Each row below holds a small network's activations on one input, seen along a few directions.
In each table, some parts of the input vary, and every possible input appears once, in random order.
Descriptions start from the smaller parts, as in this example, which fits no table here: one of 2 separate values, together with either a single point or one of 11 places around a ring or (one of 5 places around a ring, together with one of 6 places along a line).
Shared parts are said once, and a part with two or three values counts as separate values.
In the rows, zero is written as 128.

Other details of the inputs shift rows strongly along three fixed directions, in all tables alike. That doesn't count.
To show where, the next rows are all for the same input, with only those details redrawn:
[ 90 198  74 183 142  88 107 112 128  87  87 121 101 172]
[113 119 172  39  70  84 115 113 186 126 123  55 170 159]
[139  93 139 131 166 123 202 126 117 152 173 145 136 108]
[ 98 117 143 118 160  66 178  93 107 147 122 107  88 141]
[175 103 124 129 129 180 167 159 162 127 197 157 207 106]
[ 76 180  86 188 177  59 145  89  88 114  81 122  51 164]
[ 91 134 155  70  99  59 120  96 152 127  98  60 120 167]
[115  87 149 127 187  85 218 102  88 169 154 133  90 112]

Table:
r1: [178 109 107 160 167 183 176 178 136 129 205 181 182  93]
r2: [172 129  84 198  97 136  29 178 120 111 146 207 140 149]
r3: [128 189  65 175 145 158  95 166 147  84 120 130 153 137]
r4: [105 148  99 193 155 144 129 104 101 106  88 130  88 125]
r5: [ 75 117 169  67  94 105  89 106 132 133  72  47 104 130]
r6: [145 185 118 110  49 171  47 122 181  81  87 121 165 156]
r7: [130 138 139  68  69 155 104 144 202 106 136  70 222 143]
r8: [119 156  91 138 130 175 111 171 154 111 142 117 182 117]
r9: [105  88 178  74 144 140 169 108  87 183 115 113  88  84]
r10: [128 134 102 208 171 139 146 107  88 114 108 163  77 121]
r11: [115  75 156  85 116  11 106 135  95 189 149 132  89 166]
r12: [164  72 179  66  69  95  75 138 110 187 151 167 117 133]
r13: [157 114 107 172 174 156 191 144 120 134 183 174 155 104]
r14: [146  74 161 124 163 160 168 134 101 148 147 132 109  79]
r15: [120 163  95 198 154 126  98 119 100  90  85 144  71 136]
r16: [132 189 113 131  83 151  60 125 151  87  82 133 117 145]
r17: [141  97 173  86 116 173 165 107 124 156 133 127 136  90]
r18: [173 118 152  91 103 207 118 152 151 129 146 141 170  92]
Question: Describe the family of inputs behind these rows.
Answer: one of 3 separate values, together with either a single point or one of 5 places around a ring
Question: Changing only the choice among 3 separate values turns r16 into r1. The same change can be made to r6. Which row results?
Answer: r13
Question: Change only the choice among 3 separate values in r11. List by row number the other rows that result.
Answer: r2, r12

Table:
r19: [147 148 117 124  70 157  79 150 184 106 140 137 197 145]
r20: [102 146 135 121 120  66 111  90  99 133  92 120  66 161]
r21: [128 148  80 204 178 187 158 135 106 112 134 158 145 109]
r22: [140  76 183  57  90 121 123 121 149 143 137  98 136 121]
r23: [134  80 196   7  53 118  97 145 177 155 148  70 193 131]
r24: [176  66 161 102 132 155 174 136 128 163 193 174 164  93]
r25: [158  88 158  98  96 170 120 156 167 132 157 128 184 108]
r26: [136 147 100 167 115 159  94 146 136  96 124 146 144 131]
r27: [153  71 150 124 173 141 186 143  85 184 183 179 110  83]
r28: [ 98 158 114 126 112  99  85 131 127 129 100 107 107 149]
r29: [104 140 133 124 133 135 128 113 143 107  98  94 126 124]
r30: [116 161  84 150 136 166 131 126 137 105 112 134 144 129]
r31: [144 141  83 211 166 153 153 136  93 126 151 202 120 120]
r32: [109 133 137 128 129  91 104 101 104 125  90 113  68 146]
r33: [123 156  92 193 189 160 168 127 108 102 124 153 109 106]
r34: [123 157 111 121 108 118  78 137 133 120 115 122 124 145]
r35: [ 83 164 125 124 168  83 175  94 123 121  91  87  81 147]
r36: [105  67 197  58 165  91 231  90 109 175 143  83  91  96]
r37: [174  62 160 141 176 146 194 133  73 179 170 175 102  81]
r38: [126 132  99 148 119  70  92 146 150 108 137 108 149 175]
r39: [ 98 147 131 121 141  58 102 105  84 155  80 114  56 146]
r40: [171 134 115 145 110 154 114 145 130 130 151 171 150 127]
r41: [ 90 143 125 122 132  76 106 118 103 137  96 115  83 146]
r42: [141 169 111 114  94 173 121 154 200  81 136 103 202 135]
r43: [150 145  99 169 117 171  94 152 141  94 133 153 152 129]
r44: [121 139 130 124 105 102 109 114 131 121 116 129 123 148]
r45: [106 136 132 129 128 137 129 113 137 118 104  87 131 125]
Question: Describe the family of inputs behind these rows.
Answer: either a single point or one of 8 places along a line or (one of 3 separate values, together with one of 6 places along a line)
Question: A walk changes only the place on the line of 8. It starts at r30 and steps to r21. List the rest of the walk in order.
Answer: r45, r29, r33, r36, r42, r35
Question: Change only the place on the line of 6 in r39. List by row number the other rows that result.
Answer: r23, r27, r28, r34, r41
